Here are a small network's activations along a few directions, averaged over the inputs that share one value of a field.
Related values have similar rows: they may be neighbours, one step apart, or belong to one group.
Random noise pushes rows far along 5 fixed directions. That doesn't count. These rows show it; they differ only by the noise:
[ 181  -78   36  332   75   32  -88   42   66  124 -140  -57  -41   44
 -130  162  -95]
[  81 -326 -254  -66   62 -324   58 -204  -26  298  107  534  160   12
 -240  179 -151]
[-166  549  131  -39 -223 -118 -135   93    5  104   76 -273  -36 -232
  339  -58  272]
[ 260  -67  336  774  137  401  195   65  154  -65 -351 -891   52  151
   39   71 -288]
[ 216 -535 -151  316  159 -200  361  -84   56  153 -100  160  272   87
 -186  176 -339]
[ 551 -401  101  683  644  -92  863 -293 -173  234  177 -520  619 -445
  108 -629 -307]
[-389  287 -198 -639 -307 -487   48 -360 -111  336  428  357  240 -192
  214  -17  156]


Values of TAKU:
dib: [ 480  112  147   55  546  525 -128  -40 -319  -59  300 -104 -155 -309
 -180 -247  -32]
ruba: [-556  385  327 -243 -550  349  -80  115 -101 -235 -162 -493 -210   18
  511 -311  380]
femo: [ -41 -217  -90   -7  -26  427 -263 -155   62 -100 -221  212 -338  304
 -413   78  119]
vete: [-142  -91   -9 -350 -373  362 -245 -671   66  344   87 -262  -89  756
 -381  600 -405]
sif: [  20   -7  360  193   17  838  308 -385   73 -191  -84 -716 -246  395
  -38 -116  -31]
fuvi: [ 446 -819  -60  513  225  268 -507   43  219 -139 -431  146 -148  723
 -735  596 -401]
fug: [-340  344   10 -121 -242 -226 -738  330  148 -220  -20  114 -254  -50
   68   17  307]
raf: [ 249 -135  266   12  781  303   85 -348 -490   24  204 -120  110 -323
 -121 -370  -99]
mesuk: [  63  -86 -100  479  -62  182   83 -190   35  -25 -191 -300   -2  223
  -82  152 -381]
botil: [ -80  111  131 -280 -421  121  128  119  338 -323 -295 -251  -14  445
 -175  161 -149]
kar: [-496  132 -121 -114 -271 -153 -225  -67  170  -36   88  359   22   -8
   27  347  -16]
dof: [ 166  -61 -120 -422  404  223 -302 -289 -182   29   97  325 -278   96
 -189  136 -203]
tepav: [ 343  112  430  133  573  671  127 -191  -17   99  224 -816  193   16
  -97 -879 -194]
The values of TAKU form 4 separate groups.
Question: Which other values are in the same group as dof? Give them in the order they are listed.
Answer: dib, raf
Question: Which other values are in the same group as femo? Give them in the order they are listed.
Answer: ruba, sif
Question: Which other values are in the same group as fug? Give them in the order they are listed.
Answer: vete, fuvi, mesuk, kar

Values of SUSET:
lova: [ 325   16   20  190  338   -9  427  249  116 -241   32  227  -17 -270
   19 -463  135]
rutan: [-147 -197 -154 -458 -131  350  107 -591   53 -131   97  139   14  398
 -383    2 -391]
funo: [  -6  339 -185  -48  -37 -195 -209 -119    9   17  167  474   48   18
  -39 -123   89]
bim: [ 332 -184  -98  116  463  291  -17  -16 -274   13 -110  172 -186 -248
 -256   -7  -30]
nuzu: [-226 -156   51   57   58   -6  103 -126  -69 -146  288   51  350  -66
  -39 -446   76]
gazaz: [-406 -202   91  138 -465  334  216 -248  359  -26 -326 -787 -103  473
  207  310 -343]
zus: [-362  127 -288   -3  -97 -137  -90  221  154  -75   28  227 -132  -92
  216 -190  -11]
lasab: [-277  301  -27 -335 -330  372 -568 -512    2  158  336  281  -74  428
 -303  139 -241]
repes: [  60  152   75  272  239  119 -312   79    6  -69   48  -49 -431 -562
  141   -2  172]
lir: [ -66 -215  -41  276   36 -203  157  494  355 -119 -226 -376  -54   20
   78  179 -230]
fifal: [ 270 -433  -77  145 -172  305 -154  205  154   11 -634  136 -382  424
 -374  407  -92]
nudud: [ 482 -157  118  165  566   82  277  267   21    3  -90 -246  124 -123
  -94 -236 -126]
mamab: [-224  -88  235 -353 -185  278 -396 -315  170 -158  159 -432  -14  591
 -179  368  -57]
zudi: [ 448  -17 -108  186  378 -575  186  203  -91  172  184  102  401 -302
   76 -288    1]
lefa: [   7  182  159 -327 -100  260   10 -298  -43  216   14  -94 -223  136
   -4  -96  240]
gusot: [-240  260  114 -305   73   28  425 -139 -280  -97  160 -267   14 -179
  357 -105   84]
doz: [ -22  138  254  283 -575  -21   12  154  189   62 -291 -187   -5   19
   43  278  112]
raba: [ -62   44 -156  -76 -174 -462  415 -228  -54  315   70   60  466 -119
  295 -192  112]
bepi: [ -77  151  155  281   41  323  -57 -330 -111  -58 -177 -473   86  215
   53  364 -277]
zat: [-638 -334 -175 -642 -300 -211  203 -418 -233 -115  264  185  354  219
  280  283  -55]
laku: [ 370 -537 -228 -219  387 -168   15   97   12  138 -125  596   85   59
 -670  142 -325]
bigol: [ 174  213  -46  329   61 -359 -247  593 -300   -8  -76  456 -164 -447
  280   99  221]
tonu: [-479   -4 -149 -457 -498 -419  -82   97 -100  127  171  324   48   74
  261   -2  562]
duv: [ 284 -130   32  157   55 -375  222  170   45   59  137   -9  324 -134
  -86   70 -176]
A value of SUSET combines one of 4 hidden first parts with one of 6 second parts; all combinations occur once.
Question: Changing only the second part turns duv into laku. doz has the same second part as duv; what does that change turn doz into?
Answer: fifal
Question: Changing only the second part turns lir into mamab. repes has the same second part as lir; what does that change turn repes into?
Answer: zat
Question: Changing only the second part turns funo into lova. zudi has the same second part as funo; what does that change turn zudi into?
Answer: nudud
Question: Changing only the second part turns lasab into rutan. bigol has the same second part as lasab; what does that change turn bigol into?
Answer: bim
Question: Changing only the second part turns nuzu into zus. tonu has the same second part as nuzu; what does that change turn tonu into?
Answer: gazaz
